Each row has a name. Each piece below is followed by the name of the row it came from, unless a question asks for something else. Each question is about the rows just above it.

[ -5  40 -19  20 -34] = k_754
[ -8  40  -8  13 -13] = k_796
[-8 40 -6 10 -9] = k_784
[11 -9 40 -8 -6] = k_609
[ -8  40  -7  10 -67] = k_961
[ 4 40  1 -2  1] = k_272
[22 40 33 19 89] = k_15
Which entry of k_272 is missing from [40  1  1  4]? => [-2]
Go on from [-8 40 -6 10] to the end of its row. => [-9]
Put [-9 -8 -6 10 40] back in order: which row is it? => k_784
[-6 11 -9 40 -8] is which row reordered? => k_609

[ 24 -28  34   3   5  30  13  -4  24  56 -16 -18 -29 -18  24 -12 -22 -21
 -42  31  -8  -5  33] : k_157
[ 17 -33  18 -59   2   3   3  41  41 -16  14  -5  57 -27 -11  -1  11   3
  18  20 -71  23 -69] : k_432
[-25   3  20 -11 -28 -20 -13   7  -2 -29   7 -14  21  53 -29 -11  31  23
  13 -13   9  21 -23] : k_15
[ -5  57 -69 -27  17  23  14  41 -11 -32   3 -16  11 -71   3  18  18   2
  20   3  41 -59  -1] : k_568
[  0 -17  43   0 -23 -36 -10 -26  -1  28 -10  -3 -19  51 -26  -4 -38  26
  14  -7  28  34  -1] : k_796
[  0 -17  43   0 -23 -36 -10 -26  -1   2 -10  -3 -19  51 -26  -4  -8  26
  14  -7  28  34  -1] : k_784
[ 30  14 -22  24 -21  -8  24 -18 -28   5 -42 -29  34  -5  33 -18   3  24
 -16 -12  56  31  -4] : k_754
Shuffled k_157 with one entry gone: [ -5  13 -12  30  33 -21  24   3  -4  31 -22  24  56   5 -29  24 -16 -42
  34 -18  -8 -18], missing => [-28]
Put [ 13  -4 -16  24  33 -21  30 -12  34  -5 -42  -8 -22  24 -18  31 -28  24
 -29 -18   3  56   5] back in order: which row is it? => k_157
Which entry of k_432 is missing from [ 23  41 -59   3  -1  11 -71  18  -5 -33  41  20 -27 -11   2  18 -16   3
  17 -69   3  57]? => [14]
k_15 without one entry, shuffled: [-11 -11 -29 -20 -25  20 -13 -29  13   3  53 -13 -23   7   9   7  -2  21
  21  31 -28  23]. Gone: => [-14]
After [ 18  20 -71], its row goes on with => [ 23 -69]
[ 11  -5   3  18  -1  18 -27   3   2  57  23  20 -11 -32  14 -16 -71   3
 -59  41 -69  17  41] is which row reordered? => k_568

[-84 -68  -3  -3 -73 -77  75  64 -36 -38  39 -33 -32 -76   1  67 -46  12
 -21 -27 -24   1 -63  26  15  18  53  68] -> k_754
[-74  72 -82  60  12  57  43 -23 -80  39 -82  80  16   0 -43  -1 -40  14
 -47  55  58   3  24  49  57 -42 -42  13] -> k_272
[-20 -13   7 -71  48  53 -65  -2  -9  -9  60 -27 -76  -6  70  67 -27 -73
 -83  35  27   6 -43 -47  32  84  15  61] -> k_568
[-41 -34  27  80 -76  12 -38 -33  28  21  46 -58  36   1   8 -28 -51 -66
  21 -69  23  61  22  35 -70 -46 -59 -15] -> k_15
[ -6 -14  56  72 -45 -61  62 -70 -77   6  74 -61  -5  40 -74  46   8  52
  76  -4 -51  15  84  -4  82  73 -50 -77] -> k_784
[ 26  60  -3  69 -61 -43 -40  14  26  79 -29  71 -57  77  35   9  45  65
 -36 -22 -15 -75   3  76  56 -64  46  67] -> k_157
[ -6 -14  56  72 -45 -61  62 -70 -77   6  74 -61  -5  40 -74  46   8  65
  76  -4 -51  15  84  -4  63  73 -50 -77] -> k_17
[-82   1 -60  29 -16  54   6 -22 -44 -85  68  76 -63 -29  29  66 -33 -70
 -25 -42  65  24 -63 -75  64  66 -19  66] -> k_609
[ 11 -34  27  80 -76  12 -38 -33  28  48  46 -58  36   1   8 -28 -51 -66
  21 -69 -27 -58 -85  -9  59 -77  -9   1] -> k_591
Which entry of k_157 is missing from [-29  35 -64   3   9  67  65 -36  14 -22  26 -43 -57  60 -61  -3  76  45
  46  69  79  71  26 -75  56 -15  77]? => [-40]
Which entry of k_591 is missing from [ 48 -85  -9  -9 -33 -51 -58  36  28   1  27   1  80 -58  46  11 -27 -69
 -76 -34   8 -77 -66  59  21 -28 -38]? => [12]
k_15 without one entry, shuffled: [-69 -46 -76 -59   8 -33  23  27  46  80 -28  36 -66  21  12  61   1 -51
 -70 -58  35 -41 -38 -34 -15  28  21]. Gone: => [22]

[-24 -72  50 -29  67  21  26 -15   4  24  68  73  15 -24 -40  31  41  19
 -26 -39  79 -39  59  77  33] = k_432
[-24 -72  50 -29  67  21  26 -15   4  24  68  73  15 -24 -40  41  41  19
 -26 -39  79 -39  59  77  60] = k_17
[-24 -72  50 -29  67  21  26 -15   4  24  68  73  15 -24 -40  31 -23  19
 -26 -39  79 -39  59  77  33] = k_568
[ 40  78 -42  28 -11  15  -3  26  36 -26 -49 -15  -3  78  40 -32 -27 -17
  61   4 -35  53  18 -47  32] = k_784
[ 40  78 -42  29 -11  15  -3  25  36 -26 -49 -15  -3  78  40 -32 -27 -16
  61   4 -35  53  18 -47  32] = k_609
Which row holds these entries in another order? [-26 -49 -15  -3  78  40 -32 -27 -17  61   4 -35  53  18 -47  32  40  78
 -42  28 -11  15  -3  26  36] => k_784
k_17 without one entry, shuffled: [ 26  67 -26  24  19 -72  15  73  41 -24 -29  79 -15  60  68  77  41 -39
 -39 -40  21   4  50 -24]. Gone: => [59]

[-31 -76 -41  24  50  11 -14  82] -> k_568
[ 50 -76  24 -31 -46  10  83 -14] -> k_157
[  4   4   7  -9 -46  11  83 -14] -> k_17
[-21  -7  57  64 -15  19  47  13] -> k_432
Shuffled k_157 with one entry gone: [ 50 -76 -46  24 -31 -14  83], missing => [10]
The rest of the row after [50 11]: => [-14  82]
Which entry of k_157 is missing from [ 24 -46  83 -76  10  50 -31]? => [-14]
[ 82 -14  11  50  24 -41 -76 -31] is which row reordered? => k_568
Go on from [-46  11] to the end of its row. => [ 83 -14]
k_568 without one entry, shuffled: [-41 -76  82  11  24 -14 -31]. Gone: => [50]
After [-46  11  83], its row goes on with => [-14]

